A small network was trained on invented records. Each row is its activation on one of them, seen along a few directions.
After each row come some of the record's fields: SOZ, POKOZ, DUN, LOV.
A field that a record lacks is written missing.
The largest differences between rows may come from other fields.
In the rows, 500 means zero.
Random noise pushes rows far along 8 fixed directions. That doesn't count. These rows show it; they differ only by the noise:
[600 379 591 544 523 597 333 566 512 391 398 468 276 517 504 468 653 539
 427 344 446]
[546 524 430 542 474 490 555 388 605 407 498 627 544 403 593 450 625 461
 504 480 544]
[577 518 403 355 539 633 489 284 286 466 296 404 443 365 521 470 554 570
 666 375 461]
[638 539 548 542 521 594 364 434 505 433 430 564 572 447 588 541 596 621
 499 416 640]
[753 637 492 369 373 460 461 604 487 388 312 634 342 543 448 506 741 432
 432 599 550]
[528 523 500 474 335 426 648 415 573 536 553 507 453 404 739 431 554 350
 419 481 465]
[508 225 557 686 345 474 740 435 594 613 610 397 355 155 477 372 368 548
 598 570 352]
[391 276 557 541 776 635 417 436 462 398 469 413 437 473 363 433 486 644
 579 382 462]
[660 420 682 414 532 479 544 571 406 532 441 444 413 395 332 513 495 563
 577 738 613]
[557 528 568 330 686 388 545 480 549 308 489 630 484 552 523 471 794 235
 481 681 693]

[461 472 611 439 554 556 454 474 309 529 477 299 344 464 439 472 416 536
 574 532 457]	SOZ is lasi, POKOZ is vupep, DUN is missing, LOV is lemed
[632 500 581 615 243 434 592 549 541 585 563 451 327 364 553 382 449 392
 380 615 357]	SOZ is lasi, POKOZ is missing, DUN is tega, LOV is kefoz
[356 589 533 362 662 530 488 464 436 457 568 527 726 677 369 607 436 479
 523 554 664]	SOZ is vake, POKOZ is missing, DUN is missing, LOV is lemed
[604 540 573 692 336 443 465 626 606 488 563 624 441 528 497 498 536 483
 278 554 452]	SOZ is lasi, POKOZ is zonod, DUN is missing, LOV is kefoz
[490 593 261 559 482 511 506 498 582 478 399 705 630 513 418 482 525 693
 507 364 465]	SOZ is fav, POKOZ is zonod, DUN is talof, LOV is lemed
[526 527 423 498 510 664 342 320 495 399 379 538 603 449 689 552 678 535
 596 212 571]	SOZ is fav, POKOZ is zonod, DUN is tega, LOV is lemed
[443 599 649 363 524 360 599 607 421 538 544 447 492 643 395 478 387 461
 386 716 550]	SOZ is lasi, POKOZ is zonod, DUN is missing, LOV is lemed
[434 371 543 574 754 557 453 577 493 423 493 470 444 527 308 443 453 659
 594 573 482]	SOZ is fav, POKOZ is vupep, DUN is tedu, LOV is kefoz
[689 677 600 402 343 462 445 640 426 566 406 545 460 575 469 556 536 573
 447 672 606]	SOZ is fav, POKOZ is tafis, DUN is tega, LOV is lemed
[434 606 380 496 661 539 336 365 470 363 446 500 536 625 750 446 687 367
 405 290 542]	SOZ is lasi, POKOZ is missing, DUN is talof, LOV is tak
[609 403 523 744 396 571 421 385 473 592 552 436 527 248 594 478 411 594
 557 405 459]	SOZ is lasi, POKOZ is missing, DUN is talof, LOV is kefoz
[241 404 335 387 618 520 688 375 503 488 531 389 592 434 501 438 392 489
 713 444 456]	SOZ is lasi, POKOZ is missing, DUN is tedu, LOV is duzu
[301 372 423 494 683 540 563 389 540 570 521 480 583 430 479 474 398 558
 633 445 499]	SOZ is fav, POKOZ is vupep, DUN is tega, LOV is duzu
[388 377 651 596 510 590 496 567 470 635 593 258 467 508 620 475 238 719
 504 439 465]	SOZ is fav, POKOZ is vupep, DUN is tedu, LOV is tak
[425 406 482 470 465 532 551 298 427 594 491 333 541 405 736 461 412 500
 576 368 445]	SOZ is fav, POKOZ is zonod, DUN is tega, LOV is tak
[587 588 307 389 568 464 583 464 379 565 314 566 421 456 359 408 470 657
 546 487 412]	SOZ is fav, POKOZ is tafis, DUN is talof, LOV is lemed
[331 530 522 337 672 487 521 474 443 500 509 409 656 594 676 512 442 536
 527 449 631]	SOZ is fav, POKOZ is zonod, DUN is tedu, LOV is duzu
[390 444 433 585 608 568 429 418 602 462 532 611 646 553 489 496 434 623
 536 371 481]	SOZ is fav, POKOZ is tafis, DUN is tega, LOV is kefoz
[398 500 543 454 675 457 380 633 499 291 534 524 337 743 322 432 634 288
 321 567 410]	SOZ is vake, POKOZ is missing, DUN is missing, LOV is kefoz
[413 317 607 664 587 487 498 412 539 688 624 423 526 396 708 441 306 535
 460 293 420]	SOZ is fav, POKOZ is tafis, DUN is talof, LOV is kefoz
[535 393 630 472 638 665 208 694 443 500 354 518 559 690 253 661 440 779
 486 410 539]	SOZ is fav, POKOZ is zonod, DUN is tega, LOV is kefoz
[497 429 698 364 676 428 510 551 381 559 517 389 540 585 407 585 464 467
 495 669 596]	SOZ is lasi, POKOZ is zonod, DUN is missing, LOV is kefoz
[602 461 498 572 534 602 467 378 478 432 515 576 618 340 429 550 584 437
 640 606 610]	SOZ is lasi, POKOZ is missing, DUN is tega, LOV is kefoz
[610 559 444 507 634 553 422 408 435 432 410 640 734 420 331 636 552 645
 643 612 683]	SOZ is lasi, POKOZ is zonod, DUN is missing, LOV is kefoz
[511 575 392 454 446 532 475 364 488 370 442 515 479 450 559 492 667 354
 593 394 499]	SOZ is vake, POKOZ is missing, DUN is missing, LOV is lemed
[523 435 525 439 409 593 448 547 348 599 378 349 345 482 312 474 382 609
 558 421 350]	SOZ is lasi, POKOZ is missing, DUN is tega, LOV is lemed
[486 681 465 452 613 511 436 432 373 494 423 458 513 543 664 419 527 420
 370 397 529]	SOZ is lasi, POKOZ is missing, DUN is talof, LOV is tak
[591 413 660 553 551 531 371 378 483 338 516 432 345 380 788 522 858 189
 518 409 626]	SOZ is lasi, POKOZ is zonod, DUN is missing, LOV is lemed
[471 179 701 608 558 484 564 561 555 574 623 425 439 365 377 503 401 541
 631 681 568]	SOZ is fav, POKOZ is tafis, DUN is tega, LOV is duzu
[337 517 346 691 354 502 625 400 607 522 625 535 616 410 493 429 277 557
 476 472 379]	SOZ is vake, POKOZ is missing, DUN is missing, LOV is tak
[549 468 552 436 602 485 613 395 371 491 545 397 505 316 527 453 534 356
 650 673 568]	SOZ is lasi, POKOZ is missing, DUN is tedu, LOV is kefoz
[690 593 560 480 334 588 315 548 375 539 379 547 529 552 499 686 520 571
 458 456 541]	SOZ is lasi, POKOZ is zonod, DUN is missing, LOV is kefoz
[318 527 262 459 492 621 512 487 375 605 402 492 618 591 261 512 207 783
 569 345 331]	SOZ is lasi, POKOZ is missing, DUN is talof, LOV is duzu
[621 375 583 599 376 527 454 535 552 510 547 516 466 378 496 601 522 563
 494 516 566]	SOZ is lasi, POKOZ is zonod, DUN is missing, LOV is duzu
[570 369 595 578 437 468 557 522 516 529 598 584 562 435 373 612 499 451
 537 694 559]	SOZ is lasi, POKOZ is zonod, DUN is missing, LOV is kefoz
[615 531 467 438 305 518 562 581 426 570 374 439 362 360 332 494 488 538
 593 645 436]	SOZ is lasi, POKOZ is missing, DUN is tega, LOV is duzu
[398 457 413 508 533 566 457 378 443 452 456 468 536 494 511 455 488 573
 573 409 453]	SOZ is fav, POKOZ is zonod, DUN is tega, LOV is duzu
[370 462 515 441 553 393 577 554 578 505 600 555 495 601 424 516 512 383
 455 560 491]	SOZ is lasi, POKOZ is tafis, DUN is missing, LOV is duzu
[543 606 635 611 399 437 531 608 536 576 599 459 529 463 453 493 373 582
 388 675 578]	SOZ is vake, POKOZ is missing, DUN is missing, LOV is lemed
[463 454 608 434 431 470 496 717 584 542 590 460 505 624 486 563 444 524
 459 554 561]	SOZ is lasi, POKOZ is missing, DUN is tedu, LOV is duzu

Which values does each new row have?
[308 189 717 644 739 452 482 657 731 463 683 348 452 483 548 445 451 589
 558 530 579]	SOZ is fav, POKOZ is vupep, DUN is tedu, LOV is duzu
[458 290 532 618 484 623 451 528 514 495 549 361 428 396 465 490 424 633
 617 386 439]	SOZ is lasi, POKOZ is missing, DUN is tedu, LOV is duzu
[420 647 432 459 470 447 672 275 436 618 537 458 752 300 672 518 363 512
 592 572 605]	SOZ is lasi, POKOZ is zonod, DUN is missing, LOV is duzu
[500 413 604 618 292 380 615 801 681 578 600 548 262 576 289 397 423 432
 273 648 323]	SOZ is lasi, POKOZ is missing, DUN is tega, LOV is lemed
[472 566 412 535 542 492 470 308 618 523 560 691 700 493 784 527 604 351
 457 327 556]	SOZ is fav, POKOZ is tafis, DUN is tega, LOV is kefoz
[634 674 490 334 439 521 325 586 429 402 331 618 526 645 450 657 705 480
 474 485 630]	SOZ is lasi, POKOZ is zonod, DUN is missing, LOV is duzu
[662 674 271 479 489 561 450 363 559 315 318 699 650 385 644 541 806 554
 685 376 665]	SOZ is fav, POKOZ is zonod, DUN is tedu, LOV is lemed
[497 596 422 515 637 565 329 465 500 371 467 668 636 637 398 556 565 634
 402 389 505]	SOZ is lasi, POKOZ is zonod, DUN is missing, LOV is kefoz
[401 399 519 620 692 613 425 472 591 464 582 585 726 514 346 556 410 629
 548 499 582]	SOZ is lasi, POKOZ is missing, DUN is tega, LOV is kefoz
[441 458 507 578 453 485 586 388 527 467 548 426 394 372 633 430 507 388
 561 456 442]	SOZ is lasi, POKOZ is vupep, DUN is missing, LOV is lemed
[471 369 246 543 469 425 725 521 663 477 464 694 572 417 280 458 471 584
 663 589 346]	SOZ is fav, POKOZ is zonod, DUN is tedu, LOV is kefoz
[501 343 464 522 630 597 359 325 558 355 545 584 536 506 614 537 764 257
 548 313 524]	SOZ is lasi, POKOZ is missing, DUN is tega, LOV is kefoz
[545 364 652 624 526 497 416 404 678 574 683 625 721 433 852 622 553 371
 352 368 652]	SOZ is fav, POKOZ is zonod, DUN is tega, LOV is kefoz
[475 453 444 339 780 511 543 493 410 341 426 508 549 537 255 502 561 483
 711 687 636]	SOZ is lasi, POKOZ is missing, DUN is tedu, LOV is tak
[574 480 426 534 311 673 321 535 431 557 343 408 413 508 422 531 406 701
 517 271 286]	SOZ is lasi, POKOZ is missing, DUN is tega, LOV is kefoz
[398 531 421 488 439 507 503 585 558 482 501 552 535 686 376 555 417 490
 405 454 429]	SOZ is vake, POKOZ is missing, DUN is missing, LOV is tak
[439 529 563 683 432 544 380 547 610 528 612 532 742 542 645 571 335 775
 460 441 638]	SOZ is fav, POKOZ is zonod, DUN is tedu, LOV is duzu
[636 431 716 544 439 574 446 561 341 589 469 244 322 345 574 484 445 553
 538 500 521]	SOZ is lasi, POKOZ is missing, DUN is tedu, LOV is lemed
[613 346 520 599 304 588 443 583 567 495 472 498 361 404 419 551 562 507
 559 479 459]	SOZ is lasi, POKOZ is missing, DUN is tega, LOV is duzu
[683 621 384 583 369 529 438 400 462 488 395 541 531 360 533 473 582 585
 592 427 524]	SOZ is lasi, POKOZ is missing, DUN is talof, LOV is lemed
